These are the activations of a small network on made-up records, seen along a few directions, one row for each record.
After each row come some of the record's fields: Magom, Banav, Vob, Fepul, Rav, Keri.
A field that a record lacks is left out.
Other fields move the rows too, some of them a lot.
In the rows, zero is written as 500.
Strong random noise was added to every row along 3 fixed directions; ignore it. To show where, here is one row again and again, with new noise each time:
[638 538 521 368 526 593 443 571 462 571 525 459 465 510 494 451 511 543
 516 546 563 499 506 495]
[643 651 502 347 487 529 499 604 250 717 436 376 522 449 519 306 274 530
 496 688 678 600 518 615]
[608 640 479 338 471 615 495 607 341 674 438 414 542 470 529 349 351 609
 508 624 648 505 526 599]
[655 494 541 387 558 547 431 537 471 553 542 466 417 521 478 480 540 474
 507 546 540 529 477 469]
[593 577 482 339 480 709 454 611 522 556 508 479 533 515 518 451 538 679
 536 497 564 395 544 510]

[504 482 627 570 548 402 381 330 459 447 530 515 385 608 443 485 474 330
 473 465 469 540 539 534]	Magom: g2 / Vob: u2 / Fepul: l1 / Rav: m2 / Keri: d1
[508 405 527 466 537 511 474 389 639 381 525 592 463 570 432 661 651 466
 573 394 395 414 378 460]	Magom: g1 / Fepul: l2 / Rav: m2
[635 439 533 520 570 514 472 572 504 507 614 459 474 445 448 520 560 475
 571 503 500 643 420 336]	Magom: g3 / Banav: p2 / Fepul: l2 / Rav: m1
[433 525 460 468 399 562 517 620 465 583 421 425 674 405 536 398 426 650
 553 509 634 517 531 561]	Magom: g1 / Fepul: l2 / Rav: m1
[314 725 386 520 443 551 613 571 416 502 319 509 767 428 637 324 339 592
 469 518 585 500 611 752]	Magom: g3 / Banav: p2 / Fepul: l3 / Rav: m1
[503 508 528 574 498 575 519 369 520 442 458 547 526 531 549 498 621 535
 510 444 471 369 443 496]	Magom: g2 / Rav: m1
[533 432 485 588 586 562 528 439 373 649 353 450 414 550 510 425 522 335
 488 595 556 480 392 597]	Magom: g3 / Banav: p3 / Rav: m2
[321 362 462 666 570 709 473 246 687 451 285 615 478 543 581 552 816 486
 497 337 477 217 419 555]	Magom: g2 / Rav: m1
[402 526 515 614 572 387 461 397 418 537 442 513 473 512 546 439 508 396
 432 578 538 541 499 594]	Magom: g2 / Vob: u1 / Fepul: l3 / Rav: m1 / Keri: d1
[314 578 365 569 439 602 554 506 520 496 321 528 559 485 623 489 534 628
 458 479 556 449 584 679]	Magom: g2 / Fepul: l1 / Rav: m1
[582 552 614 470 481 638 387 568 546 432 675 497 538 557 476 433 593 707
 610 427 474 376 604 419]	Magom: g2 / Vob: u1 / Rav: m2 / Keri: d1
[384 558 449 557 542 539 491 424 499 503 377 552 533 568 553 463 601 476
 502 440 508 393 508 568]	Magom: g2 / Fepul: l3 / Rav: m1
[414 485 431 546 568 593 463 714 560 536 434 453 530 493 569 519 752 591
 500 389 546 475 525 471]	Magom: g1 / Fepul: l3 / Rav: m1
[448 564 570 529 606 519 493 336 357 593 398 429 438 553 516 442 407 408
 443 564 565 440 453 534]	Magom: g1 / Vob: u2 / Fepul: l1 / Rav: m2 / Keri: d1
[543 689 611 560 513 390 362 598 324 524 582 380 620 461 477 291 426 457
 512 577 592 669 723 517]	Magom: g2 / Vob: u1 / Fepul: l1 / Rav: m1 / Keri: d2
[542 509 532 563 598 348 457 619 522 498 601 468 452 483 486 492 555 397
 468 529 523 628 498 460]	Magom: g3 / Banav: p1 / Vob: u1 / Fepul: l3 / Rav: m1 / Keri: d1
[557 454 509 453 498 453 503 571 424 651 467 376 506 381 489 435 460 506
 546 584 604 603 462 475]	Magom: g1 / Fepul: l2 / Rav: m1
[452 606 394 534 531 535 614 602 313 652 241 354 585 422 622 421 348 583
 415 626 647 541 512 703]	Magom: g3 / Banav: p2 / Vob: u2 / Fepul: l1 / Rav: m2 / Keri: d2
[652 580 594 488 582 264 475 580 316 456 666 422 445 434 446 387 388 380
 525 567 526 702 551 415]	Magom: g1 / Fepul: l3 / Rav: m2
[427 407 479 664 518 463 530 322 652 433 415 587 403 521 518 677 652 412
 390 365 420 421 384 524]	Magom: g1 / Vob: u2 / Fepul: l1 / Rav: m1 / Keri: d2
[563 354 600 542 595 437 468 262 413 514 568 540 302 596 462 548 499 330
 447 563 413 424 363 483]	Magom: g2 / Vob: u1 / Rav: m2 / Keri: d1
[587 414 668 607 553 367 392 578 541 317 783 568 497 454 473 524 570 290
 512 444 397 717 636 391]	Magom: g3 / Banav: p2 / Rav: m2
[477 509 554 502 518 337 542 249 386 496 495 551 311 546 427 490 291 290
 459 586 429 444 359 516]	Magom: g1 / Fepul: l1 / Rav: m2
[542 423 549 506 541 471 451 277 506 416 588 650 440 581 414 599 501 421
 531 458 378 410 472 430]	Magom: g2 / Fepul: l2 / Rav: m2
[583 412 363 412 569 471 560 734 471 599 448 373 409 435 560 599 540 515
 444 582 602 541 356 474]	Magom: g3 / Banav: p1 / Fepul: l3 / Rav: m2
[443 627 460 475 476 619 563 471 414 492 434 517 592 452 572 443 425 629
 542 537 564 321 573 577]	Magom: g1 / Fepul: l3 / Rav: m2
[668 482 496 332 437 294 492 748 482 434 790 470 517 370 414 567 393 497
 559 478 440 853 570 429]	Magom: g1 / Fepul: l2 / Rav: m2
[315 614 374 582 456 441 572 452 327 584 308 507 609 426 580 391 387 481
 393 599 662 585 487 747]	Magom: g2 / Fepul: l3 / Rav: m1
[479 447 499 572 452 477 501 374 605 443 555 546 414 506 490 604 562 408
 462 454 468 494 478 474]	Magom: g1 / Fepul: l1 / Rav: m1
[535 426 581 589 628 339 428 378 361 580 487 491 359 587 510 476 498 243
 451 542 483 629 419 560]	Magom: g2 / Vob: u1 / Rav: m2 / Keri: d1
[377 421 572 605 512 684 399 502 848 187 575 723 566 533 516 612 844 570
 575 217 340 376 571 481]	Magom: g3 / Banav: p2 / Rav: m2
[529 364 557 522 562 561 458 419 461 497 497 516 377 543 479 610 511 403
 494 457 448 411 441 413]	Magom: g1 / Fepul: l1 / Rav: m2
[568 514 531 445 461 503 456 635 481 541 528 492 600 545 475 441 507 574
 526 546 530 547 606 491]	Magom: g3 / Banav: p3 / Vob: u1 / Fepul: l2 / Rav: m2 / Keri: d1
[607 497 497 278 376 472 508 641 571 500 687 502 518 388 415 486 347 625
 567 546 517 524 598 474]	Magom: g3 / Banav: p1 / Fepul: l2 / Rav: m2
[525 421 357 361 517 637 640 378 517 647 332 515 435 534 465 539 356 508
 509 586 525 238 293 581]	Magom: g3 / Banav: p1 / Fepul: l2 / Rav: m2
[532 367 518 527 575 509 459 345 438 531 471 552 410 488 414 475 440 417
 527 520 507 470 435 484]	Magom: g3 / Banav: p2 / Fepul: l2 / Rav: m2
[320 684 409 525 452 765 605 442 560 507 303 578 627 527 558 470 482 722
 482 445 578 149 549 635]	Magom: g3 / Banav: p1 / Fepul: l1 / Rav: m1
[498 586 487 446 463 367 518 791 561 351 602 491 646 377 554 478 621 619
 480 376 541 756 719 498]	Magom: g1 / Fepul: l3 / Rav: m2
[474 519 385 315 381 498 577 623 624 435 623 490 531 402 450 602 437 650
 507 470 440 587 508 463]	Magom: g1 / Fepul: l1
[460 404 440 393 404 472 463 540 783 257 681 606 487 496 405 687 673 589
 498 354 332 547 541 361]	Magom: g2 / Fepul: l1
[487 440 315 364 416 605 589 612 593 511 517 471 448 458 462 692 512 711
 516 520 492 383 386 462]	Magom: g1 / Fepul: l1

Which values does each new row have?
[552 336 576 473 590 440 486 279 465 545 539 509 308 526 452 550 462 378
 467 536 467 387 373 494]	Magom: g1 / Vob: u1 / Rav: m2 / Keri: d1
[426 439 477 550 476 663 458 457 760 394 511 616 542 561 548 633 783 707
 548 343 403 330 468 433]	Magom: g2 / Vob: u1 / Fepul: l2 / Rav: m1 / Keri: d1
[376 437 460 512 459 673 524 545 659 447 520 594 559 522 561 585 664 562
 518 366 387 384 521 552]	Magom: g1 / Rav: m2
[547 530 561 601 510 463 419 312 444 471 562 549 452 531 527 452 475 364
 529 531 455 449 494 490]	Magom: g2 / Rav: m1
[494 404 389 430 498 580 537 671 546 560 439 411 461 451 477 657 610 589
 513 510 490 480 411 413]	Magom: g1 / Fepul: l1
[562 598 588 504 473 495 492 366 426 532 536 452 411 571 413 411 391 411
 578 522 469 406 511 524]	Magom: g1 / Fepul: l1 / Rav: m2
[555 550 423 539 457 618 603 549 350 696 415 390 523 476 566 359 428 488
 525 656 642 507 420 552]	Magom: g3 / Banav: p3 / Rav: m1
[590 363 622 524 572 560 392 497 671 410 678 474 342 586 480 608 779 433
 554 345 390 495 541 202]	Magom: g1 / Fepul: l1 / Rav: m1
[581 798 545 346 323 446 505 693 303 538 669 395 697 378 384 283 146 682
 615 631 568 564 733 487]	Magom: g1 / Fepul: l1
[429 545 508 618 552 378 502 390 287 655 260 475 513 482 585 391 403 331
 427 595 605 609 471 786]	Magom: g2 / Vob: u1 / Rav: m2 / Keri: d2
[480 518 418 426 444 524 621 486 482 589 416 445 490 473 473 500 240 601
 495 564 514 515 402 638]	Magom: g3 / Banav: p2 / Vob: u2 / Fepul: l1 / Rav: m2 / Keri: d1
[368 493 413 440 427 618 563 304 546 482 334 623 544 550 501 550 472 580
 535 474 414 283 348 643]	Magom: g2 / Fepul: l2 / Rav: m2
[359 518 432 580 531 522 515 450 640 391 338 625 487 496 554 573 660 519
 401 382 511 485 533 576]	Magom: g3 / Banav: p1 / Fepul: l1 / Rav: m1
[568 523 433 343 338 471 589 502 342 606 538 450 448 438 393 520 145 558
 530 672 558 500 439 593]	Magom: g1 / Fepul: l1 / Rav: m2
[524 279 585 667 656 531 328 226 667 386 610 623 303 652 502 686 816 314
 484 386 313 335 390 344]	Magom: g2 / Vob: u1 / Rav: m1 / Keri: d2
[556 624 473 454 410 577 500 683 487 581 464 451 615 472 517 382 561 631
 533 535 640 538 604 603]	Magom: g3 / Banav: p3 / Rav: m2
[530 642 600 603 559 410 407 698 442 503 623 431 583 483 514 359 591 541
 545 462 584 638 699 459]	Magom: g1 / Vob: u1 / Fepul: l3 / Rav: m1 / Keri: d1
[564 488 696 488 526 385 446 510 448 452 632 499 409 542 476 411 527 364
 583 485 470 631 531 424]	Magom: g1 / Rav: m2
[526 537 505 543 594 385 520 650 470 514 572 442 556 452 505 442 467 521
 510 543 531 709 557 480]	Magom: g3 / Banav: p2 / Vob: u1 / Fepul: l2 / Rav: m1 / Keri: d1
[665 525 536 438 516 641 408 795 536 523 664 328 650 399 460 375 564 697
 659 453 587 564 647 329]	Magom: g3 / Banav: p2 / Fepul: l2 / Rav: m1
